A small network was shown many inputs. Here are its activations along a few directions, one row for each input.
In each table, some parts of the input vary, and every possible input appears once, in random order.
A made-up example of a description, with smaller parts first: one of 8 places around a ring, together with either a single point or (one of 2 separate values, together with one of 4 places along a line) or one of 9 places around a ring.
Shared parts are said once, and a part with two or three values counts as separate values.
In the rows, 128 means zero.

Other details of the inputs shift rows strongly along three fixed directions, in all tables alike. That doesn't count.

A family of inputs:
x1: [155  63 155 137  87 162 127 126 124 147 166 170  67]
x2: [156  83 113 142 109 148 155 151 122 118 131 153  73]
x3: [125 174  89 113 150  89 152 144 104  78  77  87 161]
x4: [128 167 104 131 131  84 101 140 156 126 120  90 165]
x5: [102 124 170  94 135 142 123 103  96 134 119 143 172]
x6: [117 148 132  86 128  99 126 147 109 126  93 127 159]
x7: [110 142 160 126 146 139 110  97 143 156 160 120 156]
x8: [185  96  94 184 109 121 133 170 149  91 147  88 103]
x9: [113 161 126 101 149 120 153 115  97 111 105 116 146]
x10: [102 136 132 135 154 148 118  88 142 144 141 140 144]
x11: [103 143 132 134 164 153 128  94 152 153 146 137 139]
x12: [ 92 104 205  74 117 173 122  70 100 179 154 191 131]
x13: [102 124 169  96 136 142 126 101 102 133 122 141 170]
x14: [153  83 113 192 133 176 131 116 179 147 182 142  71]
x15: [128 179  94 140 145  92 119 130 164 129 135  88 138]
x16: [115 162 139 120 148 106 111 123 130 132 131  99 167]
x17: [149  70 138 158 116 181 144 110 121 138 165 165  59]
x18: [121 169 117 133 158  97 114 142 150 126 125  85 177]
x19: [109 136 144 122 135 129  96 113 160 168 147 144 146]
x20: [107 186 129 107  89  86 123 163 102 110  68  94 165]
x21: [110 140 127 133 141 140 118  93 160 149 151 134 138]
x22: [110 133 136  71 122 119 158 126  73  97  77 148 146]
x23: [123 180  87 109 159  81 149 161 104  89  67  92 160]
x24: [112 156 138 102 127 101 106 125 126 142 123 125 150]
x25: [114 138 128 135 139 143 118  92 166 149 154 133 137]
x26: [174  82 123 112  99 122 175 190  64  69  85 124 106]
x27: [172  94 105 172 105 131 120 159 176 134 161 119  86]
x28: [172 114  71 172 117 107 136 179 158 104 126 109  81]
x29: [115 153 134 105 139 102 123 135 103 108 100 108 181]
x30: [ 96  97 193  84 115 175 120  71 114 167 148 189 141]
x31: [167 105  99 118 109 116 187 175  51  64  79 121  83]
x32: [164  71 142 145 101 145 135 155  96 114 138 141  85]
x33: [109 137 124 169 153 148  83  93 211 187 184 144 122]
x34: [115 156 127 165 162 122  81 117 193 168 167 100 164]
x35: [121 160 103 112 142 100 137 145 132 115  99 116 144]
x36: [170  89 116 187 112 131 108 157 151 125 167 115  86]
x37: [175  92 104 150 111 108 141 195 104  85 106 111 104]
x38: [102 135 172  94 138 135 122 105  98 142 128 139 158]
x39: [157  87 117 149 115 150 155 138 102 110 131 144  68]
x40: [160  76 124 180 105 153 103 137 187 161 183 146  74]
x41: [124 180  94 137 144  85 110 136 156 131 125  94 138]
x42: [125 165  92 149 157 114 131 118 156 113 129  87 150]
x43: [114 157 127 165 162 121  84 115 196 165 168  99 163]
x44: [171  94 103 176 107 129 117 161 175 136 162 120  84]
x45: [120 152 127 115 129 107 115 121 144 131 128 110 163]
x46: [ 91 164 134 192 129 161  87  88 196 181 166 114 125]
x47: [174  81 115 149  89 133 138 154 133 107 140 126  91]
x48: [ 88  97 204  87 140 186 124  78 105 169 145 186 152]
x49: [102 121 147 137 145 164 102  86 173 184 167 166 121]
x50: [ 96 170 153 123 107 119 114 137 110 130  96 101 173]
x51: [ 98 119 173  62 120 150 154  97  69 134 106 180 124]
x52: [112 158 106 172 172 134 101 103 200 162 163 112 137]
x53: [164  52 150 124  93 160 163 148  71  93 122 152  96]
x54: [112 147 115 147 156 135 120  99 157 135 141 117 142]
x55: [159  91 101 159 126 146 155 151 125 107 126 135  79]
x56: [120 169  92 146 158 105 121 123 150 116 119  91 154]
x57: [150  77 131 116 106 151 171 147  54  94 102 164  72]
x58: [170  82 114 151  89 126 130 157 133 109 135 130  90]
x59: [105 128 139 105 131 136 128 104 118 132 120 155 139]
x60: [ 97 126 163  87 127 145 129  95  98 150 125 174 125]
x61: [ 88 155 156  87  90 132 148 133  68 115  66 145 137]
x62: [107 139 171  50 130 118 159 129  36 102  79 136 170]
x63: [122 155 106 112 134 104 136 132 126 106 103 114 146]
x64: [178 111  95 159  95  96 123 176 142 110 134 103  84]
x65: [167  61 138 153  99 157 140 146 112 106 145 140  94]
x66: [102 140 147 103 147 142 137  98  98 138 120 146 134]
x67: [124 182  93 138 147  88 118 132 158 129 131  89 139]
x68: [ 84  79 216  48 105 183 137  72  61 157 119 221 142]
x69: [118 176  86 166 174 105 104 128 185 139 137  94 149]
x70: [128 163 124  58 112  66 149 171  55  86  54 111 159]
x71: [131 172 112 125 131  86 111 138 156 133 133  87 152]
x72: [125 186  91  99 136  63 141 159 104  92  77  90 149]
x73: [159  77 112 161 116 163 159 129 116 104 139 142  76]
x74: [115 149 113 140 142 122 108 110 164 142 140 121 140]
x75: [ 94 107 173 104 136 183 130  72 138 175 155 186 124]
x76: [179 102  92 135  96  98 146 197 118  90 102 113  95]
Description of these inputs: one of 4 places along a line, together with either a single point or (one of 3 separate values, together with one of 6 places along a line).
The inputs of x75 and x26 match in every part but the place on the line of 4. If x74 is changed in the same way as x75 into x26, which row does it become?
Answer: x5
The inputs of x15 and x71 match in every part but the place on the line of 4. If x60 is changed in the same way as x15 into x71, which row does it become?
Answer: x24
Change only the choice among 3 separate values in x10. List by row number the other rows that result.
Answer: x57, x69
Change only the place on the line of 6 in x59. List by row number the other rows that result.
Answer: x21, x22, x25, x63, x74
Change only the choice among 3 separate values in x18. List by row number the other rows that result.
Answer: x53, x62
